[123 134 127 156]  X
[169  99 136  71]  T
[121 142 112 134]  G
[151 112 137  81]  B
[141 122 126  87]  E
[102 147 124 168]  N
[171  94 121  43]  Q
[167 115 135  75]  D
[125 134 134 150]  V
[171 108 131  81]  U
[167 115 130  71]  Y
U -> [171 108 131  81]
N -> [102 147 124 168]
shift +1: [151 112 137] -> [152 113 138]
shift +1: [141 122] -> [142 123]
shift +1: [136] -> [137]
shift -1: [169  99] -> [168  98]

[162 151 149  93 147 144 123 131 137 144 144  90 108 174 138 145 117] = W
[162 151 149  93 147 144 123 131 131 144 144  90 108 174 138 163 117] = H
[128 138 132 133 146 168 133 128 123 153 151  49 124 155 136 166 128] = A
shift +1: [162 151 149] -> [163 152 150]
shift +1: [149  93] -> [150  94]
shift +1: [151] -> [152]

[128 135 180 116 135 124 101 138 123 127 146 128  60  84 198 130 127 162
 131 124 152 142] : S
[135 138 207 114 136 125 121 126 120 128 138 128  81  83 213 130 127 177
 129 124 157 151] : M
[128 135 180 116 135 124 101 138 123 127 146 128  60  84 198 132 126 167
 130 123 148 137] : F
[129 136 182 125 135 123 103 133 122 128 134 127  88  87 196 131 127 164
 131 123 153 143] : R
[129 136 182 125 135 123 103 133 122 128 134 127  88  87 196 131 127 186
 128 124 156 150] : P
R -> [129 136 182 125 135 123 103 133 122 128 134 127  88  87 196 131 127 164
 131 123 153 143]
M -> [135 138 207 114 136 125 121 126 120 128 138 128  81  83 213 130 127 177
 129 124 157 151]

[ 96  42 135 198  59 169 204  57  91  95  55  69  53 210 190 115  36 103
 167 111 146 136 152 165  77 113 209 121 112  97  65 205 134 121 188  62] : Mived
[ 80 178 159 185  58  89 217 189  62 123 129  57  71 175 183 161 197 107
 153 163  56  38 110 206  75 194  88 136 143  93 195 160 156 133  88 138] : zoz
[ 96  42 135 198  59 169 204  57  91  95  55  69  53 210 190 115  36 103
 167 111 146 136 152 165 212 186  73 190 154  47  41 157 194 166  63 195] : Sazim
[ 80 178 159 185  58  89 217 189  62 123 129  57  71 175 183 161 197 107
 153 163  56  38 127  98 188 166  54 212 115 160  97 194  86 115 190  78] : bos
[ 68 179 182 126 196 156 132 153  58  70 107 121  41 132 114 138 191 118
 200 106 211  58  95 183 145 154 153 146  46 107  58 165  38  83 156 146] : Difud
[116 127 173  96 110 123  39 113 139  36 105 103 194  91 202 157  78  52
  59  47  37 171 173 194 196 197  57 217 193 188 168 109 193 158  46 197] : Mek
Mek -> [116 127 173  96 110 123  39 113 139  36 105 103 194  91 202 157  78  52
  59  47  37 171 173 194 196 197  57 217 193 188 168 109 193 158  46 197]
Difud -> [ 68 179 182 126 196 156 132 153  58  70 107 121  41 132 114 138 191 118
 200 106 211  58  95 183 145 154 153 146  46 107  58 165  38  83 156 146]
shift +1: [190 115] -> [191 116]

[116 121 108 140 129 128 124 147 123 150 138 125 128 122 168 120 111 170
 128 110 181 109 177 136 170 147 157 134 116 132 134 114 119  98 132 101
 106 127  90 134 149 146 147  99  94 154 120]  Fus
[115 122 109 140 129 128 124 149 124 150 139 126 127 122 168 119 113 170
 126 110 178 108 177 136 168 146 157 134 112 133 132 113 121 100 130 101
 105 124  90 132 151 146 146 102  95 154 119]  tano
[113 118 109 147 126 140 130 150 121 140 131 139 115 135 167 124 114 169
 113 105 138 115 173 146 146 140 173 144  84 126 107  96 118 117 128  89
 109 119  65 111 149 147 138 111 128 141 124]  daga
[ 99 126 122 133 128 145 132 169 129 137 142 138 122 131 149 109 128 177
 103 111 130 110 171 149 119 144 157 144  59 143 105 103 130 125 119 103
  93  90  75 118 175 139 127 150 128 140 104]  ras
[ 99 126 122 133 130 145 132 169 129 137 142 138 122 131 149 109 128 177
 103 111 130 110 171 149 119 144 157 144 142 128 149 124 117  84 136 103
 109 142 101 143 141 148 156  78  76 165 123]  dal
[120 113 102 153 126 134 128 138 117 142 126 137 115 137 177 132 109 165
 124 105 147 115 175 142 166 139 181 142 102 119 115  96 110 110 133  83
 118 134  66 110 136 150 144  90 122 141 132]  tud
[ 99 126 122 133 130 145 132 169 129 137 142 138 122 131 149 109 128 177
 103 111 130 110 171 149 119 144 157 144  59 143 105 103 130 125 119 103
  93  90  75 118 175 139 127 150 128 140 104]  ruv
shift -1: [ 84 136] -> [ 83 135]
shift +1: [121 108] -> [122 109]
shift -1: [144 157 144  59] -> [143 156 143  58]
tud -> [120 113 102 153 126 134 128 138 117 142 126 137 115 137 177 132 109 165
 124 105 147 115 175 142 166 139 181 142 102 119 115  96 110 110 133  83
 118 134  66 110 136 150 144  90 122 141 132]
shift -1: [129 128 124 147] -> [128 127 123 146]
Fus -> [116 121 108 140 129 128 124 147 123 150 138 125 128 122 168 120 111 170
 128 110 181 109 177 136 170 147 157 134 116 132 134 114 119  98 132 101
 106 127  90 134 149 146 147  99  94 154 120]
ras -> [ 99 126 122 133 128 145 132 169 129 137 142 138 122 131 149 109 128 177
 103 111 130 110 171 149 119 144 157 144  59 143 105 103 130 125 119 103
  93  90  75 118 175 139 127 150 128 140 104]

[186  59  47  56 135  90 162] -> K
[ 65  75  71  70  84 178 189] -> Z
[186  59  47 153 135  77 189] -> L
[ 65  75  71  70  84 178 157] -> J
shift +1: [77] -> [78]
Z -> [ 65  75  71  70  84 178 189]
L -> [186  59  47 153 135  77 189]

[107  87  90  99] : Mab
[129 203  95 188] : gigug
[129 203 103 128] : mili
[146 144 138 126] : Favol
[151 108 140 123] : mevi
[140 156 101 183] : rilip
[140 156 101 151] : Vutet
[146 162 155 100] : rif
[141 131 127  80] : bedeg
[119 198  54 220] : Miz
gigug -> [129 203  95 188]
shift +1: [155] -> [156]
Vutet -> [140 156 101 151]
shift -1: [87] -> [86]
shift +1: [198  54] -> [199  55]
shift -1: [156] -> [155]
mevi -> [151 108 140 123]

[117 134 120 163 155 150 172  52 155 117 156 155  50 137 154 115 152 124
 193 103]  Dinit
[108 130 129 154 168 153 173  49 149 114 150 164  51 137 158 117 153 146
 184  91]  gades
[150 148  82 209  83 134 158  67 190 128 186 120  53 129 146 107 163 185
 120  89]  Gotom
[ 88 121 152 127 209 163 182  39 128 107 132 184  49 141 163 120 161 185
 107  94]  ligug
[119 134 119 167 149 147 170  54 157 118 158 153  50 137 155 115 155 173
 157  83]  Vuf
[162 154  70 223  61 127 152  71 199 132 195 110  54 129 142 106 159 165
 167  84]  Zed
[ 82 119 161 118 226 166 185  37 122 106 126 190  48 143 166 120 192 135
 190  97]  zes
[116 134 120 164 153 149 171  52 156 118 156 155  52 136 154 115 163 183
  96 100]  kupu
[119 135 119 165 150 149 171  54 157 118 159 155  50 136 154 114 118 183
 132  85]  lefis
[134 142 101 187 117 141 164  60 172 123 172 137  51 134 150 111 192 156
 177  87]  vupek
[128 138 107 178 129 144 166  58 166 122 166 144  51 135 152 112 168 179
 145  83]  Vik
[152 149  79 211  80 133 158  69 191 129 189 118  54 130 145 108 183 113
 194 111]  Vutol
shift +1: [116] -> [117]
shift -1: [156 155  50 137] -> [155 154  49 136]

[141 178 141  30 114 128 137 155] = raz
[136 156 141 178 144  30 112 128] = Kele
[153  33 105 129 134 156 142 172] = tovu
[ 44  84 135 127 154 143 163 174] = Sug
[ 31 123 125 141 153 141 184 125] = Bubu
[116  34 127 124 144 153 142 185] = virin
[155  33 104 132 134 155 141 174] = vifi
[129 155 143 164 170  42  87 134] = buvil
[127 156 143 164 174  43  85 134] = Neneg
[142 168 162  36  97 133 131 156] = moto
[108  36 128 123 145 152 143 187] = betap
[130 123 146 153 144 187 104  39] = todog
shift +1: [123 146] -> [124 147]
shift -1: [155  33] -> [154  32]
moto -> [142 168 162  36  97 133 131 156]
shift -1: [155 141] -> [154 140]

[136  89  95 163 101 110 150 130 136 149 115  51 117 104 125 224  65  59
 144 172 110 105 137 101  87 183 116  85 157  69 161 128 160 151  93 117
 134 100  89 128 205 152 140 135 116 153 125  43 125 135 144 164 132 116
 147 164 110 172]  gog
[128  76  90 155 115 105 165 136 140 139 120  46 125 110 113 215  63  30
 141 165  99 113 138 101  69 187  89  84 152  77 143 126 173 154  63 129
 138  75 103 115 198 162 139 128 109 177 128  29 120 116 152 177 160 104
 135 148 113 205]  mizu
[120 111 124 110 178 116 158 137 147 118 147 120 161 151 120  80 143 115
 111  85 119 139 133 149  77  90  72 165 107 155 122 136 136 127  95 141
 165  73 163 104 103 159 131 120  90 151 136 135 108  76 144 119 195 125
 108 104 141 189]  Vubuk
Vubuk -> [120 111 124 110 178 116 158 137 147 118 147 120 161 151 120  80 143 115
 111  85 119 139 133 149  77  90  72 165 107 155 122 136 136 127  95 141
 165  73 163 104 103 159 131 120  90 151 136 135 108  76 144 119 195 125
 108 104 141 189]
gog -> [136  89  95 163 101 110 150 130 136 149 115  51 117 104 125 224  65  59
 144 172 110 105 137 101  87 183 116  85 157  69 161 128 160 151  93 117
 134 100  89 128 205 152 140 135 116 153 125  43 125 135 144 164 132 116
 147 164 110 172]
mizu -> [128  76  90 155 115 105 165 136 140 139 120  46 125 110 113 215  63  30
 141 165  99 113 138 101  69 187  89  84 152  77 143 126 173 154  63 129
 138  75 103 115 198 162 139 128 109 177 128  29 120 116 152 177 160 104
 135 148 113 205]
shift -1: [110] -> [109]
shift -1: [154  63 129 138] -> [153  62 128 137]

[147 133 107 178 170  91  83 105 209 105 101  98 184 131  72 142  63  66
  97 114 122 119 109 116 161 155 170 158  78 161  96 218 120  75  85  89
  78] = razi
[147 133 107 178 170  91  83 105 209 105 101  98 184 131  72 142  63  66
  97 114 122 119 109 116 161 155 170 158  78 161  85 184 107 180 155 142
  66] = rad
[147 133 107 178 170  91  83 105 209 105 101  98 184  87  72 142  63  66
  97 114 122 131 188 116 161 155 170 158  78 161  85 184 107 180  97 142
  66] = totav
rad -> [147 133 107 178 170  91  83 105 209 105 101  98 184 131  72 142  63  66
  97 114 122 119 109 116 161 155 170 158  78 161  85 184 107 180 155 142
  66]
razi -> [147 133 107 178 170  91  83 105 209 105 101  98 184 131  72 142  63  66
  97 114 122 119 109 116 161 155 170 158  78 161  96 218 120  75  85  89
  78]
shift +1: [114 122] -> [115 123]

[187 165 183 119 152 153 181 107 101  76]  sovo
[ 89  83 131 105 111  87 129 133 135 164]  ziki
[ 98 136  71 205 109 107 104 209 199  93]  nege
[ 91 142  37 188  67 123  77 184 173 107]  lile
[ 42  27 146  82  95  34 141 151 156 220]  dep
shift +1: [89] -> [90]
shift +1: [131 105 111  87] -> [132 106 112  88]

[ 94 123 134 111 137 104  47 149 170 108 118  81 125]  befuv
[119 116 129 131 122 132 124  62 156 185 127 201 144]  veb
[ 54 108 151  72 116 117 106 104 150 151 128 125  91]  kerog
[133 126 128 101 155 110 151 166  68  64 128  82  98]  Gor
[199 145 151 156 111 134 120 136  84  92 182 140 112]  Bega
[195 150 103 195 133 138 109 149 140 116 124 127 181]  Pade
[110 141 115 149 130 126  67 161 191 128 107  80 159]  zosol
[154 127  92 155 150 140 197 109 112 157  94 169 168]  Venu
kerog -> [ 54 108 151  72 116 117 106 104 150 151 128 125  91]
shift +1: [129 131 122 132] -> [130 132 123 133]
Bega -> [199 145 151 156 111 134 120 136  84  92 182 140 112]
shift -1: [47] -> [46]
Pade -> [195 150 103 195 133 138 109 149 140 116 124 127 181]

[141  90 143  89 163 166  81 171 138 110 127 132  97 129  90 114 166 152
 107 131 137  92 145 105 138 126 168 145 130 145 114  94 124 136 145 144
 133 136 127 141 151 149 105 201 136 118] -> Zuv
[174 127 159  89 154 155  77 181 117 145 133 120 109 124  94 147 183 158
 100 114 141  91 137 110 139 150 143 131 133 122 126  93 125 148 163 153
 146 138 106 156 154 150  94 224 144 148] -> fipe
[174 127 159  89 153 155  77 181 117 145 135 120 109 124  94 141 176 158
 100 114 141  71 144 127 139 150 143 131 133 122 126  93 125 148 163 153
 146 138 106 156 154 150  94 224 144 148] -> sulu
[174 127 159  89 153 155  77 181 117 145 135 120 109 124  94 147 183 158
 100 114 141  91 137 110 139 150 143 131 133 122 126  93 125 148 163 153
 146 138 106 156 154 150  94 224 144 148] -> nuvu
shift +1: [114] -> [115]
shift -1: [117 145] -> [116 144]
shift +1: [158 100] -> [159 101]
shift -1: [153 155] -> [152 154]

[116 130 152 124 118 139 138 131 134 122 122 148 138 151 147 122 127 136
 164 122 114 137 109 121 136 141 110 137 135 123 125 115 125 138 119 137
 106 132 131 133 134 106 117 145 153 130 132 129 119 139 123 146 143 152] : febu
[120 135 148 123 122 140 140 137 135 114 125 154 141 151 138 116 133 140
 161 122 114 141 116 126 136 132 116 135 134 129 122 119 125 136 124 138
  99 133 133 131 141 109 123 153 144 126 133 127 112 139 122 154 140 152] : div
[117 129 173 107  98 161 158 149 150 108 119 139 155 153 191 141  86 126
 201 105 107 145  76 114 141 197  95 149 154 107 130  95 106 139  83 154
 111 124 136 110 148  81 122 156 200 168 168 142  96 131 134 160 149 157] : tep
div -> [120 135 148 123 122 140 140 137 135 114 125 154 141 151 138 116 133 140
 161 122 114 141 116 126 136 132 116 135 134 129 122 119 125 136 124 138
  99 133 133 131 141 109 123 153 144 126 133 127 112 139 122 154 140 152]
shift +1: [127] -> [128]
tep -> [117 129 173 107  98 161 158 149 150 108 119 139 155 153 191 141  86 126
 201 105 107 145  76 114 141 197  95 149 154 107 130  95 106 139  83 154
 111 124 136 110 148  81 122 156 200 168 168 142  96 131 134 160 149 157]

[169 157 103 108 106  92 117 178 133] = fori
[ 84 144 138  73 132 120  82  93 192] = kego
[195 158 136 129  50 141 132 131  90] = Tibal
Tibal -> [195 158 136 129  50 141 132 131  90]
fori -> [169 157 103 108 106  92 117 178 133]
shift +1: [106  92] -> [107  93]
shift +1: [141] -> [142]
shift -1: [108] -> [107]
shift -1: [195 158 136 129] -> [194 157 135 128]

[ 93 134 119 112  99  72 118 136] -> beri
[ 93 134 119 112 124  72 118 158] -> miri
[ 93 134 119 112 124  72 118 136] -> fur
[200 174  99  95  32 146 205 133] -> lofos
fur -> [ 93 134 119 112 124  72 118 136]
miri -> [ 93 134 119 112 124  72 118 158]
beri -> [ 93 134 119 112  99  72 118 136]
shift +1: [119 112 124  72] -> [120 113 125  73]
lofos -> [200 174  99  95  32 146 205 133]

[151 102 156 156 101 144  87 179 101 116 101 177 177  86 164 171 132 176
  82 104  87 133  65 137] = zona
[163 117 177 132  86 135  79 180  72 111  98 182 178 105 144 173 129 175
  78 101 100 105  56 136] = keb
[102 105  96 157 163 139 162 119 152 128 159 118 117 109 150 128 127 129
 133 120 114 155 142 147] = sol
[115 163 109  94 119 125  99  97 145 152  95  90  95 140  89  80 143  84
 134 165 137 127 139  84] = diniv
[108 147 109 121 127 149  89 130 125 154  89 115 116 101 117 114 155 117
  96 148  98 140 105  89] = Vibus
[102 172  97  72 141 108 143  56 155 150 134  57  62 181  62  52 130  53
 175 168 176 112 186  96] = Kulir
Vibus -> [108 147 109 121 127 149  89 130 125 154  89 115 116 101 117 114 155 117
  96 148  98 140 105  89]
keb -> [163 117 177 132  86 135  79 180  72 111  98 182 178 105 144 173 129 175
  78 101 100 105  56 136]
shift -1: [ 72 111  98] -> [ 71 110  97]
shift -1: [143] -> [142]

[187 178 201  56 191 204  91  66 111 108  55 135  75 158 202  67  50 136
  50 183 193 182  58 135  62 129  86 135  81 119  52 156  73  86 167 184
 167 161  74 153  57 161  78  79  72  59  63 184 173 186  51 122] = bor
[163 126 156 142 138 163 196 186 139 136 160 115  53 111 127 123 197 134
 138 125  80 181 111  69 144  99 172 179  70  66  97 169 189 156  64  93
 140  89 196 171  65 199 176  52 136 206 147  84 162 176 191  77] = Fabub
[112 178 201  56 191 204  91  66 111 108  55 135  75 158 202  67  50 136
  50 183 193 182  58 135  62 129  86 135  81  69  52 156  73  86 167 184
 167 161  74 153  57 161  78  79  72  59  63 184 173 186  51 122] = sil
[174 116  66  77 129  76 132 112 186  80 182 179  91 104 208  72 113 152
 111 188  52 121 151 191 142  79 128  95  94 181 116 206 171 197  75 143
 108  49  68 109  72  99  80 176 166 145 165 143 120 148  73 201] = zapiz
[163 126 156 142 138 163 196 186 139 136 160 115  53 111 127 123 197 134
 138 125  80 181 111  69 144  99 172 179  70  66  97 169 189 156  64  93
 140  89 196 171  65 199 176  52 136 206 147  84 162 131  69  61] = mido
[ 70 161 189 133 143 126 114  50 120  72 201 154 176  69  53  95 140 112
  73 130  65  72 137 187 112 123 125 129 113 182  49 168 195 165  84 117
 175 150 149 179 174 161  80 179  59  58  58 171  97  63 159  96] = gimo
shift +1: [63] -> [64]
Fabub -> [163 126 156 142 138 163 196 186 139 136 160 115  53 111 127 123 197 134
 138 125  80 181 111  69 144  99 172 179  70  66  97 169 189 156  64  93
 140  89 196 171  65 199 176  52 136 206 147  84 162 176 191  77]

